Each row below holds a small network's activations on one input, seen along a few directions.
In each table, some parts of the input vary, and every possible input appears once, in random order.
A made-up example of a description, with smaller parts first: one of 3 separate values, together with either a single point or one of 11 places along a line or (one of 4 places along a line, together with one of 5 places around a ring).
Shared parts are said once, and a part with two or three values counts as separate values.
(in the rows, 100 means zero)

Other details of the inputs vary at random and push rows far along two fixed directions, the same in every table; ignore that.

Rows:
row 1: [139 112 112 102 83 92 106 76 134 82 95]
row 2: [88 98 92 115 101 102 85 126 74 102 94]
row 3: [75 96 92 107 104 100 102 126 64 108 96]
row 4: [126 108 111 97 83 102 116 82 118 79 92]
row 5: [98 98 83 103 109 120 103 112 75 100 90]
row 6: [130 112 112 94 85 89 123 73 127 85 96]
row 7: [72 94 91 111 102 113 95 135 57 102 92]
row 8: [135 114 108 98 79 87 107 72 139 88 92]
row 9: [127 106 112 100 84 96 111 77 132 80 99]
row 10: [102 95 82 107 109 115 98 108 87 99 94]
row 11: [84 101 90 107 98 94 87 118 84 109 95]
row 12: [107 102 83 100 106 102 93 98 99 109 94]
row 13: [77 93 93 112 102 106 91 126 75 100 100]
row 14: [30 69 149 45 145 73 91 72 140 154 174]
row 15: [112 101 87 104 110 107 92 101 96 102 97]
Each input here is: one of 3 separate values, together with one of 5 places along a line.
Change only the choice among 3 separate values in row 12. List by row number the other rows that result.
> row 8, row 11
Change only the place on the line of 5 in row 8. List by row number the other rows that result.
> row 1, row 4, row 6, row 9
Change only the choice among 3 separate values in row 9. List by row number the other rows that result.
> row 10, row 13

Rows:
row 16: [125 132 120 71 92 61 87 46 159 49 142]
row 17: [113 76 121 97 110 119 98 86 118 118 106]
row 18: [143 134 21 140 91 111 106 121 39 74 54]
row 19: [53 47 149 97 122 108 86 122 113 143 117]
row 20: [64 111 123 65 123 54 81 83 127 123 166]
row 21: [37 42 120 124 113 114 88 170 52 173 72]
row 22: [96 103 152 80 80 73 91 58 176 86 145]
row 23: [117 105 102 57 126 106 98 50 157 95 134]
row 24: [168 144 36 127 92 113 107 81 84 36 82]
row 25: [114 84 112 94 105 99 104 85 116 135 95]
row 26: [43 62 128 119 99 95 90 149 83 153 84]
row 27: [86 92 90 121 84 150 158 149 12 63 62]
row 28: [122 137 122 60 89 36 91 37 166 72 145]
row 29: [160 146 50 132 84 111 100 112 68 38 82]
row 30: [89 115 114 100 74 69 86 98 109 98 103]
row 31: [153 140 76 104 64 114 178 88 63 41 51]
row 32: [14 67 122 125 100 111 63 175 43 127 99]
row 33: [87 88 84 84 127 110 90 90 105 100 127]
row 34: [150 113 46 133 97 139 115 119 55 103 26]
row 35: [43 81 148 89 89 68 84 104 130 140 129]
row 36: [37 48 105 113 143 149 80 155 46 159 87]
row 37: [122 116 80 64 114 76 104 46 142 95 129]
row 38: [167 120 87 141 60 117 116 104 112 48 46]
row 39: [97 97 93 63 122 98 99 74 125 132 118]
The inputs of row 37 and row 33 match in every part but one. If row 25 is changed in the same way as row 37 into row 33, which row does it become?
> row 17
What do these inputs look like to the network?
> one of 2 separate values, together with either a single point or one of 11 places around a ring
Change only the choice among 2 separate values in row 32. List by row number the other rows that result.
> row 30
